<96>: 0; -106; -4; 108; 48; 1; 0; 102; -70; -107; 104; 89; 2; 0; -1; -80; 0; -2; -1; 1; -3; -1; -107; -2; -8; -1; -109; -1; 98; -10; 90; 0
<55>: 2; 2; 3; 3; 3; -1; -2; -2; -2; 0; -3; 3; -2; 1; -2; -3; -3; 3; 2; 2; -3; -2; 0; -3; 2; -3; 3; -3; -2; -3; -3; 3
<5>: -2; 3; 3; -2; -3; 2; -3; 2; -3; -3; -3; -3; -2; 2; -3; 3; 3; 3; 0; -1; 3; -3; 1; -2; 3; 3; -2; 0; -3; -2; 2; -2
<110>: -1; -4; -5; -1; 4; 1; 4; 1; 4; 4; 4; 4; 1; 1; 5; -5; -5; -5; -1; 0; -5; 4; 0; 4; -4; -5; -1; -1; 4; 3; 1; 0
<26>: 3; 3; 3; -3; -3; -2; 3; 2; -2; -3; 3; -3; -3; -3; -3; 3; -3; 2; 0; -2; -2; -2; 0; 3; 1; -2; 2; 3; -1; -2; 1; -3
<32>: -2; 3; 3; -2; -3; 2; -3; 2; -3; -3; -3; -3; -2; 2; -3; 3; 3; 3; 0; -1; 3; -3; 1; -2; -2; 2; 106; -90; -1; 9; -96; 77
perm: 3; -2; -3; 2; 3; -3; 106; -2; 77; -2; 2; -3; -2; -3; -3; -96; -1; 1; -90; -3; 3; -3; 3; 0; -3; 2; 9; 3; -1; 2; 3; -2 => <32>
perm: 3; -3; -3; -2; -3; 3; -3; 2; -3; 0; -2; -3; 2; 2; 3; -3; -3; -2; 1; -2; 3; -3; 0; -2; -2; -2; -1; 3; 3; 3; 2; 2 => <55>
perm: 2; -2; -2; 3; 3; -2; -3; 2; -3; 2; -3; -3; -3; -3; -2; 2; -3; 3; 3; 3; 0; -1; 3; -3; 1; -2; 3; 3; -2; 0; -3; -2 => <5>
perm: -2; -3; -3; -1; 2; 3; -3; -3; 0; 3; -2; 3; 3; -3; 3; 2; 3; -2; -2; -2; -3; -3; -3; 3; 1; -2; -3; 0; 2; 3; 2; -2 => <5>
perm: 3; 0; -3; -3; -3; 3; -2; -2; -3; -3; 1; -3; -3; 0; -2; 2; -2; -2; 2; -3; 1; 3; 2; -3; -2; 3; -2; 3; -1; 3; 3; 3 => <26>

<2>: -25; 39; 54; -14; 2; -33; 38; -27; -25; 13; 33; -65; 60; -10; -1; -63; 3; 39; -47; -22; 21; 86; 27; -36; 4; 59; 3; 17; 12; 6; -15; 16; 44; 85; 53; -40; 34; -31; 29; 8; 31; 17; -99; 10; 45; 35; 6; 22; -33; 32; 6; 29; -8; -10; -16
<79>: 24; -29; -66; 3; -24; -33; -9; -85; 34; 33; 2; -1; -37; -76; 52; 8; -38; 33; -30; -70; -1; -28; 53; -35; -1; -44; 7; -31; -70; 16; 29; 3; 79; -31; -40; 2; -63; 11; -37; 14; -62; -23; 81; 42; 30; 13; -31; 29; 20; -13; 18; 7; -32; 16; -22
<111>: 29; -40; 38; 45; 3; -27; 39; -22; 17; 21; 39; -10; 2; -48; 8; 17; 16; -15; 4; 6; 59; -33; 33; -31; 6; -16; 22; -65; 6; 29; -1; -8; 85; -99; -63; 35; 13; 34; 60; -25; -14; -10; 53; -36; 31; 3; -33; 32; 10; -25; 86; 12; 27; 44; 54
<125>: -37; -9; 53; 3; -28; -1; -76; -44; 16; -63; -30; 29; -37; -85; -70; -70; -29; 30; 7; -32; 2; 14; -33; 8; -38; -23; 16; 79; 34; -13; -22; 2; 81; -31; 52; 11; 13; -24; 24; 34; -35; -40; 20; 42; -66; 18; -62; 3; -31; -31; -1; 33; 7; -1; 29
<124>: 24; -29; -66; 3; -24; -33; -9; -85; 34; -4; 2; -1; -37; -76; 52; 8; -38; 33; -30; -70; -1; -28; 53; -35; -1; -44; 7; -31; -70; 16; 29; 3; 79; -31; -40; 2; -46; 11; -37; 14; -62; -23; 81; 42; 30; 13; -31; 29; 20; -13; 18; 7; -32; 16; -22
perm: -22; 16; -32; 7; 18; -13; 20; 29; -31; 13; 30; 42; 81; -23; -62; 14; -37; 11; -63; 2; -40; -31; 79; 3; 29; 16; -70; -31; 7; -44; -1; -35; 53; -28; -1; -70; -30; 33; -38; 8; 52; -76; -37; -1; 2; 33; 34; -85; -9; -33; -24; 3; -66; -29; 24 => <79>
perm: 12; 27; 44; 54; 29; -40; 38; 45; 3; -27; 39; -22; 17; 21; 39; -10; 2; -48; 8; 17; 16; -15; 4; 6; 59; -33; 33; -31; 6; -16; 22; -65; 6; 29; -1; -8; 85; -99; -63; 35; 13; 34; 60; -25; -14; -10; 53; -36; 31; 3; -33; 32; 10; -25; 86 => <111>

<95>: -46; 15; -30; 13
<102>: -68; 79; -89; 24
<151>: 79; 25; 78; -68
<120>: -67; 79; 24; 78
<49>: -68; 79; 25; -89
<169>: -64; 92; 45; 94
<178>: 25; 79; 78; -67
<67>: -15; 79; 25; 79
perm: -67; 79; 78; 25 => <178>
perm: -68; 25; 78; 79 => <151>
perm: -67; 78; 79; 25 => <178>
perm: -89; -68; 79; 25 => <49>

<140>: 11; -88; -60; -26; 74
<53>: 50; -76; 0; -69; -22
<16>: -110; 102; -29; 8; -41
<143>: -88; 74; -26; 10; -60
<108>: -68; 50; -22; 0; -76
<126>: -69; 52; -24; 0; -75
perm: -76; -68; -22; 0; 50 => <108>
perm: 0; -75; -24; -69; 52 => <126>
perm: 0; -22; -76; -68; 50 => <108>
perm: -60; 10; -26; 74; -88 => <143>
perm: -88; -60; 11; 74; -26 => <140>

<118>: 17; -46; 4; 27; 17; -64
<75>: 55; 70; -32; 19; 4; 3
<76>: -10; 110; -24; 22; 81; 32
<14>: -35; 8; 29; 41; -17; -62
<52>: 73; 86; -33; 16; 10; 65
<155>: 10; 73; 86; -33; 65; 15
perm: -33; 10; 15; 65; 73; 86 => <155>
perm: 73; -33; 65; 10; 86; 16 => <52>

